Here are a small network's activations along a few directions, averaged over the inputs that share one value of a field.
Values that are neighbours, or in one group, have similar rows; names and order tell nothing.
In the rows, 100 means zero.

Other fields shift rows strongly along two fixed directions, in all tables alike. That doesn't count.
To show where, the next rows are all for the same value of a field, averaged over different records:
103 78 117 96 122 96 112 84 109 110 80 97 137
104 146 89 98 87 109 95 96 80 90 152 102 72
93 177 93 115 76 114 67 118 67 86 181 100 45
98 111 115 109 119 104 97 106 83 114 100 103 112
92 121 101 105 104 108 99 100 91 95 126 105 101
122 99 56 87 57 93 143 37 154 59 167 66 64
72 138 157 124 154 117 50 161 26 144 71 134 138
82 163 131 123 113 109 59 144 43 119 120 117 95

GEMI, 12 values:
variz: 102 112 100 100 97 101 104 89 104 93 125 95 97
lefi: 99 63 150 120 131 92 89 122 78 146 40 134 146
fatim: 102 109 85 96 91 99 110 87 110 85 121 78 82
vop: 112 96 83 100 70 101 106 91 124 88 125 114 61
fer: 90 64 125 98 125 93 107 101 101 120 48 109 136
par: 100 116 63 84 69 99 104 78 120 61 135 74 61
kizi: 103 91 88 92 88 97 107 100 105 85 92 94 84
mezag: 117 6 101 80 112 89 157 36 160 98 55 96 155
kiso: 91 130 85 100 83 102 74 139 75 96 98 101 79
paf: 99 75 90 86 113 101 97 108 116 98 52 80 123
febef: 116 40 76 85 93 87 130 84 139 106 66 101 103
kez: 104 64 96 100 96 89 93 119 114 107 47 101 112
The values of GEMI form a 3 by 4 grid.
- List every value one step from paf, in the order listed. => par, kiso
- List every value one step from mezag, in the order listed. => variz, lefi, fer
- Fewest steps between fatim and kez? => 4
Each value of GEMI is a pair of two hidden parts, and every pair occurs once (3 first parts, 4 second parts).
- vop and lefi share the first part; vop and fatim share the second. Which value has the first part of fatim and the second part of lefi? => variz
- paf and par share the first part; paf and kiso share the second. Which value has the first part of kiso and the second part of par? => kizi

PETO, 11 values:
mizu: 91 80 96 82 138 104 118 84 113 97 85 69 129
nefu: 122 33 111 104 126 86 117 79 137 106 54 80 166
pokap: 84 166 111 134 88 114 57 178 46 118 120 147 59
mobab: 100 39 149 101 135 89 135 67 113 126 49 108 156
razin: 98 67 151 102 156 98 113 85 84 139 63 120 152
temi: 99 111 71 83 65 100 96 87 126 75 107 58 47
dokep: 106 70 93 91 89 91 98 114 106 125 82 137 94
rebet: 142 104 43 79 58 88 105 51 151 74 160 77 74
setov: 60 172 152 145 119 118 42 182 8 120 98 143 109
gusi: 91 133 49 80 59 111 116 60 118 52 169 82 51
losib: 107 125 74 97 67 102 103 113 96 68 113 79 63
The values of PETO form a star with 5 arms.
- List every value one step from temi, in the order listed. => losib
- List every value one step from dokep, in the order listed. => pokap
- List every value one step from mobab, in the order listed. => razin, setov

KOTAR, 16 values:
neb: 110 96 101 97 106 104 113 70 108 96 120 80 131
tem: 72 172 101 108 94 109 55 152 46 96 122 106 63
dubip: 117 13 100 89 111 86 122 92 137 114 28 111 144
mive: 110 67 105 95 123 95 110 79 114 105 68 90 152
roved: 110 83 71 82 83 101 94 102 122 91 75 92 104
kera: 100 103 122 102 108 98 120 76 99 98 123 102 94
rata: 93 130 112 109 116 107 57 149 53 122 84 110 115
gel: 114 116 22 76 28 98 126 69 153 38 162 55 13
favi: 117 124 85 105 72 104 112 61 114 87 177 104 73
ked: 97 92 76 92 72 95 110 103 127 88 100 105 57
kad: 89 124 122 104 124 101 95 95 81 97 114 85 105
doko: 90 93 110 100 123 99 110 94 103 98 80 88 119
dur: 86 36 136 96 143 92 127 85 108 127 35 118 158
faz: 87 155 136 130 114 111 39 181 28 142 93 142 96
liga: 85 125 108 114 91 104 88 127 83 101 109 115 66
mov: 123 70 93 100 91 95 124 65 127 101 109 98 108
Each value of KOTAR is a pair of two hidden parts, and every pair occurs once (4 first parts, 4 second parts).
- favi and dubip share the first part; favi and kad share the second. Which value has the first part of kad and the second part of dubip? => gel
- faz and mov share the first part; faz and tem share the second. Which value has the first part of tem and the second part of mov? => doko
- dur and kera share the first part; dur and mive share the second. Which value has the first part of mive and the second part of kera? => neb

FATUV, 8 values:
tif: 93 50 104 78 140 95 91 112 104 121 16 88 150
ror: 101 112 66 100 72 99 100 116 112 69 119 78 66
nik: 98 143 122 116 100 101 74 124 72 118 132 119 61
rizip: 129 28 107 93 128 91 138 47 142 107 65 85 178
lom: 84 147 151 121 127 110 58 136 40 133 86 125 119
zatos: 104 98 64 74 78 100 146 35 146 54 148 57 73
vapo: 109 125 77 106 56 102 104 97 107 82 139 107 58
lunov: 82 97 109 114 99 102 88 133 77 115 95 142 95
The values of FATUV form a tree with 2 forks.
- Fewest steps between tif and zatos? => 5
- List every value one step from nik, in the order listed. => lom, vapo
